A small network was trained on invented records. Each row is its activation on one of them, seen along a few directions.
Each row is followed by the record's values for the fields TURI, FAK, LIKO, VADAB, GIM, SELA, MOVI.
A field that a record lacks is written missing.
The largest differences between rows may come from other fields.
In the rows, zero is written as 500.
Strong random noise was added to every row along 13 fixed directions; ignore it. To show where, here is one row again and again, with new noise each time:
[597 405 545 344 541 476 703 489 733 474 413 500 311 581 521 727 761 537
 530 380 418 954 346 617 555 578 304 713 720 306 769 440 399 551 650]
[432 591 197 466 440 654 560 414 515 579 572 421 244 552 609 474 569 639
 548 543 486 427 705 458 403 438 609 485 332 545 569 585 406 518 482]
[672 468 533 445 560 600 576 442 481 448 472 501 758 583 324 281 597 411
 615 699 528 276 669 688 145 514 520 191 488 500 362 374 697 329 367]
[444 565 478 598 309 547 430 490 497 537 552 451 442 541 661 622 503 563
 423 466 291 581 476 335 934 325 409 522 498 446 718 458 369 198 562]
[382 371 663 577 663 407 483 658 574 293 512 703 661 545 511 564 369 610
 606 659 492 741 653 690 407 305 488 436 603 701 147 605 334 610 628]
[339 557 421 397 560 333 614 378 645 310 563 348 704 448 573 401 456 717
 313 449 420 501 288 294 554 744 469 614 711 490 347 450 588 420 672]
[384 581 640 661 543 488 261 505 486 455 686 567 841 478 487 432 341 447
 602 716 366 378 658 568 687 225 457 302 506 495 267 448 516 241 514]
[538 352 639 589 489 640 405 681 319 480 383 709 470 504 352 494 409 440
 753 757 601 454 627 619 246 293 452 269 580 637 289 445 517 506 470]
[323 635 582 488 453 356 449 562 488 410 545 479 698 307 446 529 289 486
 280 336 335 358 474 453 857 438 495 416 465 383 352 472 559 479 530]
[605 484 640 499 486 712 391 429 235 597 558 401 636 427 465 465 734 242
 505 501 430 376 629 355 694 535 412 251 354 343 453 267 494 170 477]
[343 421 441 404 562 471 452 469 383 552 626 522 310 490 538 414 571 320
 478 617 541 539 558 603 342 586 387 639 550 340 466 587 553 447 334]
[450 602 610 457 495 547 457 553 550 513 463 530 453 309 341 637 446 533
 622 402 436 527 382 503 597 473 374 481 645 331 466 314 562 627 688]
[646 344 531 427 471 655 527 513 357 434 295 436 604 291 339 582 578 444
 577 528 592 504 321 211 486 561 379 329 645 500 490 226 557 512 699]
[593 318 674 554 605 481 387 663 304 603 377 654 609 508 365 504 467 286
 603 707 662 363 530 511 582 371 585 261 607 490 169 500 554 505 441]
[625 462 918 783 560 439 426 671 336 569 529 718 854 613 538 580 552 426
 316 327 351 736 840 778 710 405 587 261 365 514 373 497 276 328 488]

[382 503 492 345 534 296 606 478 603 440 486 422 536 470 498 500 461 549
 320 387 469 453 290 454 690 644 533 614 636 377 373 536 583 518 527]	TURI=salef, FAK=gaf, LIKO=fiz, VADAB=votim, GIM=niza, SELA=vap, MOVI=zevim
[534 399 423 539 772 454 318 530 526 606 601 584 539 485 565 574 518 225
 686 801 648 550 626 481 676 242 524 478 508 469 359 664 401 660 488]	TURI=fipen, FAK=vali, LIKO=reda, VADAB=missing, GIM=missing, SELA=missing, MOVI=missing
[465 327 374 385 636 470 512 441 527 403 580 505 611 530 451 403 536 307
 563 777 595 487 698 707 260 358 527 435 393 522 390 650 526 520 318]	TURI=salef, FAK=vali, LIKO=puzil, VADAB=votim, GIM=missing, SELA=missing, MOVI=missing
[581 337 445 587 579 385 336 421 277 743 526 471 772 355 473 495 494 282
 347 478 702 426 490 429 644 525 714 464 432 398 503 553 489 553 442]	TURI=firu, FAK=gaf, LIKO=mag, VADAB=votim, GIM=niza, SELA=vap, MOVI=missing
[781 212 708 471 705 628 452 527 240 519 387 481 866 420 331 530 783  74
 527 644 656 498 653 383 612 481 526 118 382 445 256 351 481 423 491]	TURI=salef, FAK=vali, LIKO=fiz, VADAB=votim, GIM=zab, SELA=tode, MOVI=vobez
[555 439 449 319 509 481 583 442 727 389 401 434 455 449 415 593 487 568
 692 511 545 544 232 489 471 471 424 621 628 509 590 441 531 660 628]	TURI=zunim, FAK=gaf, LIKO=turik, VADAB=votim, GIM=niza, SELA=missing, MOVI=missing
[693 671 459 567 475 601 483 437 479 657 498 438 671 564 484 394 526 516
 557 509 468 131 613 436 644 441 673 198 406 488 456 391 560 331 478]	TURI=fipen, FAK=gaf, LIKO=fiz, VADAB=votim, GIM=niza, SELA=tode, MOVI=zevim
[555 435 675 645 470 510 566 667 201 676 456 662 255 663 637 520 641 471
 244 211 530 691 782 672 394 695 650 518 267 572 506 662 278 550 330]	TURI=fipen, FAK=gaf, LIKO=tarub, VADAB=niveg, GIM=niza, SELA=tode, MOVI=vobez
[422 312 508 438 441 410 344 594 228 354 424 510 772 282 323 349 226 130
 413 796 594  89 390 343 592 330 411 268 535 495 271 478 770 353 263]	TURI=salef, FAK=vali, LIKO=reda, VADAB=missing, GIM=missing, SELA=missing, MOVI=missing
[492 337 286 434 563 464 553 439 430 294 466 389 775 333 565 454 438 477
 374 598 586 460 507 221 482 489 528 394 439 692 403 525 433 549 590]	TURI=firu, FAK=vali, LIKO=lazu, VADAB=niveg, GIM=missing, SELA=missing, MOVI=missing
[543 408 547 520 523 538 450 431 469 468 581 461 554 652 665 451 628 429
 555 634 458 543 531 420 609 472 430 500 492 579 493 507 383 208 465]	TURI=zunim, FAK=gaf, LIKO=puzil, VADAB=niveg, GIM=missing, SELA=missing, MOVI=missing
[574 473 224 370 403 902 518 339 320 491 432 277 278 369 467 405 626 578
 761 588 674 213 508 113 185 597 551 369 271 734 491 337 487 560 588]	TURI=zunim, FAK=gaf, LIKO=turik, VADAB=votim, GIM=niza, SELA=missing, MOVI=missing
[544 563 341 596 619 522 366 321 557 799 718 424 334 605 757 541 756 421
 563 563 521 710 506 377 676 576 465 759 576 316 788 566 379 396 539]	TURI=zunim, FAK=gaf, LIKO=fiz, VADAB=niveg, GIM=zab, SELA=tode, MOVI=zevim
[597 420 691 525 582 655 479 481 275 538 480 492 474 619 490 318 729 425
 594 614 615 452 486 362 228 818 440 442 588 558 279 352 589 305 478]	TURI=fipen, FAK=vali, LIKO=tarub, VADAB=niveg, GIM=zab, SELA=vap, MOVI=zevim
[437 567 553 524 436 493 438 361 752 321 717 514 818 679 466 344 411 544
 686 769 260 444 651 920 359 188 372 417 483 499 566 466 579  92 361]	TURI=salef, FAK=vali, LIKO=turik, VADAB=votim, GIM=niza, SELA=missing, MOVI=missing
[587 443 609 584 614 311 482 638 520 580 371 659 595 606 428 438 348 528
 549 626 665 373 339 546 457 523 639 466 784 557 257 573 643 606 480]	TURI=fipen, FAK=gaf, LIKO=fiz, VADAB=votim, GIM=niza, SELA=vap, MOVI=vobez
[425 537 385 689 596 428 267 517 466 653 634 627 520 480 555 425 307 463
 632 734 623 424 593 554 400 347 568 536 591 543 457 649 524 588 441]	TURI=zunim, FAK=gaf, LIKO=fiz, VADAB=niveg, GIM=niza, SELA=tode, MOVI=zevim
[560 529 456 434 470 451 613 506 530 527 396 444 491 549 517 462 515 566
 426 486 488 341 327 326 639 613 533 451 664 455 441 433 603 413 544]	TURI=salef, FAK=vali, LIKO=lazu, VADAB=niveg, GIM=missing, SELA=missing, MOVI=missing
[615 331 802 636 662 531 294 550 195 617 512 620 668 387 429 472 602 224
 560 525 674 645 498 501 337 692 396 490 587 462 396 381 503 514 507]	TURI=zunim, FAK=gaf, LIKO=tarub, VADAB=votim, GIM=zab, SELA=tode, MOVI=zevim
[483 463 487 767 598 591 316 425 442 773 586 524 430 596 695 592 578 783
 697 572 651 689 428 240 579 565 688 642 646 657 361 491 254 529 828]	TURI=salef, FAK=vali, LIKO=div, VADAB=missing, GIM=missing, SELA=missing, MOVI=missing
[391 482 251 591 457 624 276 569 371 613 484 519 346 309 541 623 300 477
 695 761 612 321 500 143 762 153 544 387 523 586 406 530 422 619 637]	TURI=salef, FAK=vali, LIKO=lazu, VADAB=niveg, GIM=missing, SELA=missing, MOVI=missing
[580 639 474 372 484 268 859 564 827 447 362 513 409 760 540 494 500 742
 284 254 389 482 433 712 558 631 665 560 570 474 535 651 551 603 432]	TURI=fipen, FAK=gaf, LIKO=tarub, VADAB=niveg, GIM=niza, SELA=tode, MOVI=zevim
[551 407 636 597 662 390 394 308 446 663 630 424 777 558 598 420 684 523
 440 493 578 668 280 369 539 840 518 674 768 382 441 379 509 290 655]	TURI=firu, FAK=vali, LIKO=turik, VADAB=votim, GIM=niza, SELA=missing, MOVI=missing
[513 505 343 581 609 414 456 417 646 520 572 446 761 691 577 377 419 587
 564 791 571 249 572 414 654 309 790 357 453 664 228 662 507 410 473]	TURI=firu, FAK=vali, LIKO=div, VADAB=missing, GIM=missing, SELA=missing, MOVI=missing
[504 453 585 679 500 590 383 570 436 575 430 594 482 595 473 493 443 666
 717 724 608 475 421 347 439 449 564 430 716 653 281 431 522 447 649]	TURI=salef, FAK=vali, LIKO=tarub, VADAB=niveg, GIM=zab, SELA=vap, MOVI=zevim
[253 501 318 360 423 296 622 554 519 178 539 463 539 294 591 502 266 485
 132 335 367 560 562 528 532 456 399 605 346 553 598 691 446 623 390]	TURI=fipen, FAK=gaf, LIKO=fiz, VADAB=niveg, GIM=niza, SELA=tode, MOVI=zevim
[598 547 676 431 584 453 526 517 653 576 478 494 404 643 524 581 658 435
 596 457 448 551 346 513 774 555 436 589 635 352 484 465 501 436 539]	TURI=zunim, FAK=gaf, LIKO=fiz, VADAB=votim, GIM=zab, SELA=vap, MOVI=vobez
[351 638 428 305 472 533 565 368 623 282 598 343 603 295 376 428 433 527
 489 404 382 363 470 542 375 562 383 503 366 432 486 384 631 546 521]	TURI=firu, FAK=vali, LIKO=div, VADAB=missing, GIM=missing, SELA=missing, MOVI=missing
[402 261 625 381 317 465 506 714 372 186 318 615 452 351 344 569 303 271
 461 631 463 551 364 548 470 283 170 461 594 530 563 479 605 430 346]	TURI=firu, FAK=gaf, LIKO=fiz, VADAB=niveg, GIM=zab, SELA=vap, MOVI=vobez
[631 652 194 563 397 524 589 468 591 681 383 424 322 556 609 524 440 761
 488 424 569 305 361 221 616 523 723 520 545 598 678 535 500 633 603]	TURI=fipen, FAK=gaf, LIKO=reda, VADAB=missing, GIM=missing, SELA=missing, MOVI=missing
[535 407 476 555 433 664 556 675 286 623 296 607 101 527 480 593 538 602
 555 452 684 548 566 391 311 554 635 465 449 664 421 556 397 754 532]	TURI=firu, FAK=vali, LIKO=tarub, VADAB=niveg, GIM=niza, SELA=tode, MOVI=zevim
[529 527 638 491 470 469 493 523 531 431 498 485 567 482 477 543 514 403
 431 385 416 554 474 535 643 496 424 522 411 465 584 481 501 469 461]	TURI=zunim, FAK=gaf, LIKO=mag, VADAB=votim, GIM=zab, SELA=tode, MOVI=missing
[371 648 552 461 528 531 486 432 567 247 635 422 820 314 432 429 414 547
 463 459 311 449 614 517 473 478 362 349 423 491 374 343 550 411 609]	TURI=firu, FAK=vali, LIKO=fiz, VADAB=niveg, GIM=niza, SELA=vap, MOVI=vobez
[545 381 683 409 630 558 489 645 358 496 375 570 371 434 420 568 569 345
 633 502 641 472 473 415 530 562 477 417 517 536 197 471 448 690 548]	TURI=zunim, FAK=gaf, LIKO=tarub, VADAB=niveg, GIM=zab, SELA=tode, MOVI=zevim
[561 531 449 729 471 609 300 460 354 726 575 493 611 578 610 474 517 503
 570 673 518 344 623 293 763 329 652 309 466 541 441 474 424 245 537]	TURI=salef, FAK=vali, LIKO=tarub, VADAB=niveg, GIM=zab, SELA=vap, MOVI=zevim
[222 639 343 407 553 518 496 557 591 508 583 494  72 472 617 590 412 664
 613 475 508 456 550 413 612 430 579 651 420 563 274 690 354 783 594]	TURI=fipen, FAK=gaf, LIKO=fiz, VADAB=niveg, GIM=niza, SELA=vap, MOVI=zevim
[547 431 471 568 361 644 557 510 441 531 399 479 350 547 582 624 565 701
 523 399 506 630 463 353 530 502 560 523 437 668 602 457 307 494 644]	TURI=salef, FAK=vali, LIKO=div, VADAB=missing, GIM=missing, SELA=missing, MOVI=missing

Here are new rows. What are their fields?
[420 383 358 510 525 602 477 489 337 639 528 524 204 522 583 504 575 533
 562 547 672 553 605 472 288 561 626 601 396 599 428 629 362 650 474]	TURI=salef, FAK=vali, LIKO=div, VADAB=missing, GIM=missing, SELA=missing, MOVI=missing
[549 597 637 500 575 387 509 733 483 782 398 696 225 625 444 588 422 445
 550 363 573 274 587 746 730 400 782 422 442 405 232 691 464 772 364]	TURI=fipen, FAK=gaf, LIKO=fiz, VADAB=votim, GIM=niza, SELA=vap, MOVI=zevim
[534 477 147 335 638 427 678 275 762 409 549 337 687 453 484 440 554 603
 471 531 593 528 552 569 245 542 645 548 419 515 598 595 518 724 544]	TURI=firu, FAK=gaf, LIKO=tarub, VADAB=votim, GIM=niza, SELA=tode, MOVI=vobez
[815 586 744 659 463 513 495 540 671 663 380 535 685 724 470 642 573 599
 621 384 413 464 443 543 917 340 686 321 483 514 547 403 417 382 615]	TURI=zunim, FAK=gaf, LIKO=turik, VADAB=niveg, GIM=niza, SELA=missing, MOVI=missing
[407 324 230 370 229 576 655 390 562  54 430 320 578 464 580 432 413 631
 413 696 385 557 341 261 334 401 240 543 519 755 783 442 521 204 493]	TURI=salef, FAK=vali, LIKO=div, VADAB=missing, GIM=missing, SELA=missing, MOVI=missing
[507 684 779 547 580 474 561 566 664 624 550 658 391 532 408 640 576 640
 551 172 364 791 573 939 385 631 471 621 557 296 536 417 442 709 621]	TURI=salef, FAK=vali, LIKO=div, VADAB=missing, GIM=missing, SELA=missing, MOVI=missing
[400 463 495 404 592 494 398 473 397 509 585 393 449 347 607 588 557 321
 454 422 514 490 477 260 863 520 468 566 354 438 382 536 348 547 552]	TURI=zunim, FAK=gaf, LIKO=tarub, VADAB=votim, GIM=niza, SELA=tode, MOVI=vobez
[565 487 382 527 420 577 528 552 374 633 472 561 213 631 610 442 540 470
 524 525 560 418 653 577 345 480 571 511 377 588 626 638 424 493 301]	TURI=zunim, FAK=gaf, LIKO=fiz, VADAB=votim, GIM=zab, SELA=tode, MOVI=zevim
[733 522 814 561 421 578 562 710 448 505 277 590 537 576 385 635 563 423
 491 357 411 463 511 492 792 407 502 238 444 508 463 375 485 432 513]	TURI=fipen, FAK=gaf, LIKO=fiz, VADAB=niveg, GIM=zab, SELA=vap, MOVI=vobez
[460 542 446 524 618 421 389 488 510 683 554 501 570 388 394 555 467 366
 464 492 594 429 569 537 663 427 674 471 423 320 415 585 558 714 480]	TURI=salef, FAK=vali, LIKO=tarub, VADAB=niveg, GIM=zab, SELA=tode, MOVI=vobez
[364 591 461 598 442 441 342 498 449 563 636 515 555 350 552 563 372 410
 378 453 377 536 554 496 735 367 423 546 459 357 642 513 474 450 492]	TURI=salef, FAK=vali, LIKO=lazu, VADAB=niveg, GIM=missing, SELA=missing, MOVI=missing
[452 578 836 452 539 500 466 569 491 543 542 609 258 674 482 390 563 473
 699 534 446 433 297 637 385 722 282 648 769 382 301 375 655 318 441]	TURI=fipen, FAK=gaf, LIKO=reda, VADAB=missing, GIM=missing, SELA=missing, MOVI=missing
[509 159 393 487 569 429 553 423 137 425 482 424 717 462 594 280 637 331
 149 599 702 574 538 292 190 841 528 499 513 604 430 565 531 343 354]	TURI=salef, FAK=vali, LIKO=fiz, VADAB=niveg, GIM=zab, SELA=vap, MOVI=vobez
[368 543 458 505 674 560 395 266 571 426 811 382 597 443 646 440 653 510
 571 508 469 751 631 504 321 635 405 713 355 532 526 513 359 499 606]	TURI=zunim, FAK=gaf, LIKO=turik, VADAB=votim, GIM=zab, SELA=missing, MOVI=missing
[229 518 311 371 403 547 519 491 450 282 561 462 202 415 600 372 346 609
 544 595 494 415 448 397 199 566 317 675 530 664 473 564 525 515 449]	TURI=zunim, FAK=gaf, LIKO=fiz, VADAB=votim, GIM=zab, SELA=vap, MOVI=vobez
[627 614 273 458 396 402 667 425 750 522 337 427 685 293 259 607 352 692
 373 258 514 498 352 609 390 497 641 496 547 382 870 425 677 839 612]	TURI=salef, FAK=vali, LIKO=fiz, VADAB=votim, GIM=niza, SELA=vap, MOVI=zevim
[476 763 540 321 434 495 627 422 719 467 578 417 389 656 471 362 528 564
 555 391 297 208 501 720 511 560 481 488 427 373 485 460 648 338 351]	TURI=zunim, FAK=gaf, LIKO=puzil, VADAB=niveg, GIM=missing, SELA=missing, MOVI=missing
[752 324 576 599 498 608 513 558 386 740 332 508 453 677 538 674 748 461
 519 490 603 592 538 342 824 427 725 352 434 531 485 505 301 449 571]	TURI=salef, FAK=vali, LIKO=turik, VADAB=niveg, GIM=zab, SELA=missing, MOVI=missing
